These are the activations of a small network on made-up records, seen along a few directions, one row for each record.
After each row come some of the record's fields: Guv, Zim, Raf, Pemu.
A field that a record lacks is written absent.
The largest differences between rows may come from other fields.
In the rows, 500 means zero.
Random noise pushes rows far along 3 fixed directions. That doesn't count. These rows show it; they differ only by the noise:
[571 591 393 528 370 508 391 723 695 604 595 324 555 427 334 653 673]
[649 575 524 523 566 478 550 537 452 636 510 530 499 306 560 457 446]
[521 468 435 541 585 496 644 575 595 547 545 466 488 231 441 386 434]
[563 499 594 513 538 503 554 523 468 590 542 513 471 320 616 461 449]
[443 435 378 544 501 518 598 657 728 505 595 363 503 269 336 454 527]

[450 461 754 499 562 338 566 482 574 386 383 681 402 594 795 500 421] | Guv: g3 / Zim: s2 / Raf: f3 / Pemu: b2
[591 610 413 488 530 431 402 533 492 483 428 524 587 661 409 621 544] | Guv: g3 / Zim: s1 / Raf: f1 / Pemu: b1
[489 399 677 511 733 445 691 257 352 464 385 787 378 397 668 140 211] | Guv: g3 / Zim: s1 / Raf: f3 / Pemu: b3
[388 423 340 516 617 542 628 539 652 352 473 395 570 461 419 510 513] | Guv: g3 / Zim: s2 / Raf: f2 / Pemu: b4
[810 756 309 537 688 414 522 562 411 625 352 515 632 470 480 594 468] | Guv: g3 / Zim: s2 / Raf: f2 / Pemu: b4
[494 423 543 467 690 549 653 264 246 499 467 633 478 372 580 264 325] | Guv: g1 / Zim: absent / Raf: absent / Pemu: b4
[559 565 325 528 783 504 668 396 424 392 350 543 595 603 553 437 396] | Guv: g3 / Zim: s1 / Raf: f1 / Pemu: b2
[415 467 354 482 563 531 513 496 610 363 468 455 552 590 312 484 529] | Guv: g3 / Zim: s1 / Raf: f1 / Pemu: b4
[579 584 461 529 332 577 380 652 567 651 628 320 527 466 455 634 661] | Guv: g2 / Zim: absent / Raf: absent / Pemu: b3
[511 483 597 525 574 463 532 520 530 480 408 495 496 519 704 570 474] | Guv: g3 / Zim: s2 / Raf: f2 / Pemu: b3
[533 542 483 470 533 651 424 405 306 552 567 374 574 617 561 573 584] | Guv: g6 / Zim: absent / Raf: absent / Pemu: b3
[566 501 476 520 479 470 538 595 515 587 511 447 501 357 500 509 471] | Guv: g5 / Zim: absent / Raf: absent / Pemu: b4
[280 309 553 515 419 565 550 543 678 440 626 386 424 376 458 442 543] | Guv: g4 / Zim: absent / Raf: absent / Pemu: b3
[642 626 456 523 565 599 440 460 386 579 512 484 585 564 542 539 523] | Guv: g6 / Zim: absent / Raf: absent / Pemu: b3
[403 395 720 442 491 587 475 448 407 417 570 476 492 560 755 602 504] | Guv: g1 / Zim: absent / Raf: absent / Pemu: b4
[547 527 734 468 441 451 432 423 372 581 485 646 390 482 670 484 454] | Guv: g4 / Zim: absent / Raf: absent / Pemu: b4
[560 543 466 488 478 449 538 440 432 568 483 639 421 392 373 320 409] | Guv: g2 / Zim: absent / Raf: absent / Pemu: b2
[699 648 543 441 531 484 403 386 233 584 420 666 554 571 548 520 448] | Guv: g1 / Zim: absent / Raf: absent / Pemu: b2
[559 522 568 462 579 432 577 336 333 523 416 731 433 439 535 300 364] | Guv: g4 / Zim: absent / Raf: absent / Pemu: b2
[662 577 565 439 560 405 450 364 273 547 353 728 517 612 518 396 389] | Guv: g3 / Zim: s1 / Raf: f1 / Pemu: b2
[426 471 473 529 471 450 523 564 660 479 520 485 440 429 401 478 517] | Guv: g4 / Zim: absent / Raf: absent / Pemu: b4
[387 414 621 453 335 508 422 559 598 474 589 447 449 518 496 550 607] | Guv: g4 / Zim: absent / Raf: absent / Pemu: b4
[655 660 510 486 421 393 404 483 413 636 443 636 465 508 440 493 518] | Guv: g4 / Zim: absent / Raf: absent / Pemu: b2
[386 382 476 520 488 449 551 516 592 445 529 507 526 481 436 447 515] | Guv: g5 / Zim: absent / Raf: absent / Pemu: b1
[345 327 430 493 544 589 611 435 444 400 583 424 532 502 467 407 443] | Guv: g5 / Zim: absent / Raf: absent / Pemu: b1
[737 669 467 548 797 424 661 369 270 601 329 674 517 398 691 402 311] | Guv: g3 / Zim: s2 / Raf: f2 / Pemu: b4
[359 404 745 448 341 560 352 526 536 410 537 403 503 721 768 750 665] | Guv: g3 / Zim: s2 / Raf: f2 / Pemu: b4
[490 468 546 492 352 500 404 442 400 573 496 550 471 522 460 473 493] | Guv: g5 / Zim: absent / Raf: absent / Pemu: b2
[383 417 433 503 589 380 612 521 763 279 370 650 488 504 334 363 418] | Guv: g3 / Zim: s2 / Raf: f2 / Pemu: b2
[686 642 470 498 455 448 449 483 368 631 434 621 496 483 465 470 445] | Guv: g2 / Zim: absent / Raf: absent / Pemu: b2
[372 424 190 527 671 433 722 482 702 320 423 535 528 450 163 263 429] | Guv: g3 / Zim: s1 / Raf: f1 / Pemu: b1
[672 706 321 494 412 520 322 679 566 586 532 350 627 593 316 739 675] | Guv: g1 / Zim: absent / Raf: absent / Pemu: b4
[456 481 616 496 365 476 424 549 577 528 551 521 426 461 511 538 546] | Guv: g4 / Zim: absent / Raf: absent / Pemu: b4
[604 615 332 576 659 411 658 697 703 480 426 419 523 329 491 587 440] | Guv: g3 / Zim: s2 / Raf: f2 / Pemu: b4
[623 586 499 492 506 490 495 519 454 623 519 501 481 409 479 453 509] | Guv: g4 / Zim: absent / Raf: absent / Pemu: b3
[500 493 744 484 379 500 409 513 446 608 582 494 381 438 681 566 526] | Guv: g4 / Zim: absent / Raf: absent / Pemu: b3

Which values does each new row have?
[554 552 655 504 594 421 440 426 460 433 328 667 517 660 714 585 446] | Guv: g3 / Zim: s2 / Raf: f2 / Pemu: b4
[842 792 215 497 644 491 452 462 311 701 410 522 661 480 265 461 530] | Guv: g1 / Zim: absent / Raf: absent / Pemu: b3
[438 459 525 549 444 514 474 641 643 475 541 365 508 478 583 681 549] | Guv: g3 / Zim: s2 / Raf: f2 / Pemu: b4
[484 508 459 461 487 564 457 450 438 502 544 476 502 494 389 483 521] | Guv: g1 / Zim: absent / Raf: absent / Pemu: b4
[211 197 656 511 555 569 703 396 613 326 543 528 341 400 603 221 344] | Guv: g3 / Zim: s1 / Raf: f3 / Pemu: b3
[524 638 356 546 597 407 416 582 638 385 388 427 613 787 463 751 610] | Guv: g3 / Zim: s1 / Raf: f1 / Pemu: b1
[382 365 592 479 687 673 638 307 296 424 573 439 504 484 740 423 423] | Guv: g6 / Zim: absent / Raf: absent / Pemu: b3
[463 442 535 544 473 469 556 559 606 565 555 480 421 317 477 417 480] | Guv: g4 / Zim: absent / Raf: absent / Pemu: b3
[716 655 397 535 448 540 475 641 467 724 574 372 544 337 463 559 556] | Guv: g2 / Zim: absent / Raf: absent / Pemu: b3
[278 276 525 442 508 625 570 464 532 375 626 360 475 455 444 411 499] | Guv: g1 / Zim: absent / Raf: absent / Pemu: b3
[354 425 495 478 314 513 419 513 608 460 570 489 458 504 331 500 595] | Guv: g4 / Zim: absent / Raf: absent / Pemu: b2
[503 509 434 480 446 540 447 501 479 546 547 460 526 427 354 506 548] | Guv: g1 / Zim: absent / Raf: absent / Pemu: b4
[688 654 247 539 558 434 549 602 575 618 459 506 581 342 246 432 513] | Guv: g4 / Zim: absent / Raf: absent / Pemu: b4
[583 570 622 429 497 556 389 357 254 553 496 592 495 583 589 516 486] | Guv: g1 / Zim: absent / Raf: absent / Pemu: b4
[458 503 522 446 403 563 356 447 450 495 541 482 507 590 402 554 586] | Guv: g1 / Zim: absent / Raf: absent / Pemu: b4
[600 674 266 483 423 592 334 574 526 595 549 280 635 624 263 665 758] | Guv: g6 / Zim: absent / Raf: absent / Pemu: b3
[416 429 395 507 443 519 567 535 594 457 546 470 463 446 341 394 476] | Guv: g2 / Zim: absent / Raf: absent / Pemu: b2
[543 574 267 559 651 460 604 540 608 410 367 513 569 490 381 507 430] | Guv: g3 / Zim: s2 / Raf: f2 / Pemu: b2
